These are the activations of a small neural network, seen along a few directions. Each row is one input.
In each table, some parts of the input vary, and every possible input appears once, in random order.
Descriptions start from the smaller parts, as in this example, which fits no table here: one of 3 separate values, together with either a single point or one of 9 places around a ring or (one of 4 places along a line, together with one of 8 places around a ring).
Shared parts are said once, and a part with two or three values counts as separate values.

Other details of the inputs vary at random and push rows far along two fixed directions, the same in every table; ignore that.
These rows show it; all are for the same input, with only those details redrawn:
-.16 -.05 .36 .03 .27 -.21 .20 -.06 .06 .06 .14 .43 -.35
.03 -.46 .00 .37 -.48 .32 -.41 .93 .10 .49 -.88 .00 -.87
-.05 .26 -.36 .18 -.27 .08 -.19 -.43 -.23 -.35 -.06 -.19 .80
-.13 -.10 .27 .09 .13 -.12 .09 .07 .06 .11 -.02 .34 -.37
-.13 -.03 .21 .08 .12 -.12 .09 -.05 .02 .02 .04 .30 -.19
-.13 -.10 .27 .09 .13 -.12 .09 .07 .06 .10 -.02 .34 -.37

Rows:
x1: .31 .15 -.51 .13 -.30 .50 -.34 -.02 -.08 -.01 -.27 -.59 .62
x2: -.24 .04 .33 -.07 .52 -.29 .29 -.26 -.02 -.18 .59 .46 .05
x3: -.05 -.16 .10 .09 .27 -.03 .25 .31 .10 .12 .11 .36 -.24
x4: .08 -.01 -.43 -.14 -.23 -.12 -.16 -.28 -.23 -.34 -.05 -.30 .93
x5: .29 -.02 -.36 -.10 -.47 .19 -.29 .01 -.14 -.06 -.33 -.80 .66
x6: .09 -.28 .18 .19 -.46 .52 -.30 .82 .18 .58 -.89 -.38 -.96
x7: -.06 .02 .15 -.14 .65 -.24 .33 -.31 .07 -.08 .50 .57 .08
x8: .10 .39 -.18 .09 -.27 .22 -.12 -.50 -.15 -.23 .03 -.54 .73
x9: -.22 .22 -.15 -.43 .11 -.48 .14 .12 .25 .06 .40 .36 -.59
x10: .13 .17 -.33 .20 -.43 .45 -.38 .04 -.16 -.11 -.19 -.70 .59
x11: .06 -.23 .06 -.08 .24 -.12 .07 .07 .03 -.12 .11 .30 -.15
x12: .13 .09 .08 .03 .15 .16 .23 .09 .09 .11 .18 -.15 .06
x13: -.18 .02 .33 .00 .31 -.25 .24 -.22 .04 -.03 .25 .43 -.18
x14: .12 -.03 -.49 -.07 -.23 -.02 -.16 -.34 -.33 -.36 .03 -.26 .84
x15: -.29 .16 .38 -.15 .45 -.28 .38 -.47 .00 -.17 .34 .46 -.06
x16: .02 .28 -.34 -.33 -.35 -.04 -.15 .33 .27 .23 .01 -.37 -.52
x17: .16 -.20 .40 -.31 .32 -.19 .31 -.05 .04 .17 .31 -.01 -.37
x18: .13 .06 .40 -.31 .55 -.21 .39 -.38 .11 -.15 .59 .13 -.06
- What do these inputs look like to the network? => one of 2 separate values, together with either a single point or one of 8 places along a line
- The inputs of x7 and x1 match in every part but the choice among 2 separate values. If x15 is changed in the same way as x7 into x1, which row does it become? => x6
- Change only the choice among 2 separate values in x17. List by row number the other rows that result. => x14

Rows:
x19: -.11 .03 .25 .10 -.02 -.04 .03 .03 .04 .08 -.06 .10 -.23
x20: -.03 -.04 -.07 -.01 .07 -.11 -.01 .19 .09 .08 .10 .17 -.23
x21: -.01 -.07 .13 .13 .12 .06 .10 .14 .07 .12 -.02 .19 -.12
x22: -.11 .00 .28 .13 -.01 .01 .04 .00 -.01 .07 -.07 .10 -.24
x23: -.02 -.10 .00 -.11 .06 -.12 -.01 .19 .07 .05 .07 .13 -.21
x24: .14 .07 .12 -.22 .08 .05 .12 .10 .17 .16 .12 -.23 -.32
x25: .08 -.20 .11 -.10 .07 -.11 .09 .08 .01 .05 -.06 .06 -.19
x26: .05 .06 .04 -.02 .13 -.09 .15 -.52 -.22 -.29 .23 -.09 .68
x27: .07 -.22 -.32 .46 -.75 .55 -.57 .60 -.09 .24 -.92 -.48 -.13
x28: -.08 -.01 .14 .03 .03 -.02 -.01 -.04 .06 .08 -.08 .14 -.29
x29: -.01 -.12 .17 .20 .15 .08 .05 .12 .00 .07 .02 .16 -.15
x30: -.04 -.06 -.03 .03 .08 -.07 .02 .20 .04 .05 .10 .17 -.22
x31: -.04 -.03 .09 .01 .12 .01 .02 .03 .05 .09 -.10 .18 -.22
x32: -.11 .01 .09 .00 .00 -.06 .03 .02 .08 .04 -.05 .12 -.29
x33: -.09 -.03 .18 .09 .11 .00 .07 .10 .05 .10 -.09 .14 -.15
x34: .10 .08 .07 -.25 .03 -.01 .11 .16 .15 .18 .19 -.23 -.32
x35: .07 -.17 -.57 .27 -.74 .43 -.58 .75 -.05 .23 -.86 -.43 -.14
x36: -.03 -.02 -.09 -.05 .06 -.08 .05 .18 .12 .11 .07 .21 -.21
x37: .12 .05 .25 -.12 .10 .09 .13 .11 .15 .22 .10 -.25 -.23
x38: -.08 -.01 .05 -.02 .09 -.03 .06 .09 .07 .04 -.08 .16 -.23
x39: -.15 .40 -.19 -.14 -.06 -.24 .02 -.52 -.08 -.31 .32 -.02 .47
x40: .00 -.19 .06 -.12 .04 -.12 .04 .16 .02 .05 .03 .09 -.19
x41: .11 -.22 .15 -.07 .10 -.07 .04 .02 -.01 .10 -.09 .09 -.18
x42: .21 .01 -.66 .25 -.62 .49 -.60 .09 -.24 -.18 -.58 -.57 .68
x43: .04 -.20 .11 -.09 .09 -.06 .05 .09 .04 .02 -.04 .09 -.19
x44: .12 .02 .27 -.08 .11 .14 .15 .08 .11 .20 .10 -.25 -.24
x45: .04 -.19 .06 -.13 .03 -.17 .07 .14 -.01 .08 .01 .06 -.19
x46: .03 -.25 .26 .05 .12 .02 .07 .08 -.03 .07 -.05 .08 -.11
x47: .07 -.21 .15 -.06 .12 -.02 .01 .03 .02 .06 -.06 .11 -.18
x48: -.14 .06 .08 -.04 -.08 -.13 .01 .08 .03 .05 .02 .12 -.31
x49: -.03 .18 -.01 .00 .15 -.05 .08 -.44 -.15 -.32 .29 -.03 .68
x50: -.13 .33 -.26 -.15 .07 -.19 .06 -.44 -.07 -.29 .30 .02 .55
x51: .03 .18 -.79 .19 -.81 .30 -.60 .08 -.16 -.14 -.53 -.61 .58
x52: .05 -.18 .02 -.17 .02 -.22 .05 .13 .04 .10 .01 .06 -.20
x53: .03 -.22 .23 .01 .10 -.03 .06 .10 .02 .08 -.05 .07 -.10
x54: -.09 -.07 .20 .12 .12 .06 .08 .07 .00 .09 -.09 .14 -.16
x55: -.03 .14 .02 .04 .16 .01 .09 -.47 -.19 -.33 .29 -.03 .67
x56: -.15 .02 .05 -.03 -.05 -.12 .01 .08 .05 .07 .02 .12 -.29
x57: .02 .24 -.16 .03 .18 -.03 .03 -.51 -.12 -.31 .31 .05 .58
x58: .17 .06 .16 -.19 .11 .09 .08 .03 .15 .20 .09 -.21 -.31
x59: .01 -.18 .02 -.16 .04 -.17 .01 .14 .07 .07 .03 .09 -.20
x60: .00 -.05 .00 .03 .10 .02 .09 .13 .09 .06 .00 .21 -.20
x61: -.14 .31 .00 .05 .04 -.09 .08 -.55 -.11 -.29 .24 -.04 .58
x62: -.12 .37 -.10 -.06 -.02 -.13 .06 -.57 -.11 -.36 .25 -.02 .47
x63: .11 .10 .03 -.29 .03 -.05 .09 .15 .20 .21 .19 -.23 -.32
x64: -.04 -.12 .04 -.07 .06 -.08 .02 .20 .02 .03 .07 .13 -.20
x65: .02 .26 -.18 .00 .16 .01 .09 -.52 -.10 -.28 .27 .09 .60
x66: .07 -.22 .24 .01 .09 -.08 .10 .09 -.01 .11 -.07 .05 -.10
x67: .00 -.07 .02 .06 .12 -.01 .03 .14 .07 .03 .03 .17 -.22
x68: .16 .06 -.64 .43 -.62 .49 -.54 .17 -.22 -.14 -.52 -.57 .74
x69: -.03 .22 -.07 .11 .16 .05 .15 -.47 -.14 -.28 .29 .05 .67
x70: -.07 .04 .17 .02 -.01 -.03 -.02 -.05 .04 .07 -.08 .14 -.31
x71: -.06 .28 -.27 -.06 .09 -.10 .11 -.39 -.10 -.30 .37 .07 .59
x72: .01 -.13 .09 -.04 .11 -.02 .03 .14 .04 .00 .00 .13 -.20
- What do these inputs look like to the network? => one of 6 places along a line, together with either a single point or one of 8 places along a line
- The inputs of x40 and x53 match in every part but the place on the line of 6. If x35 is changed in the same way as x40 into x53, which row does it become? => x33
- The inputs of x27 and x28 match in every part but the place on the line of 6. If x46 is changed in the same way as x27 into x28, which row does it become? => x47
- Change only the place on the line of 6 in x65. List by row number the other rows that result. => x21, x36, x60, x69, x71
- Start at x39 and move only the place on the line of 6, one step at a time. The first step leads to x48. Which rows follow, in order? => x62, x70, x19, x22
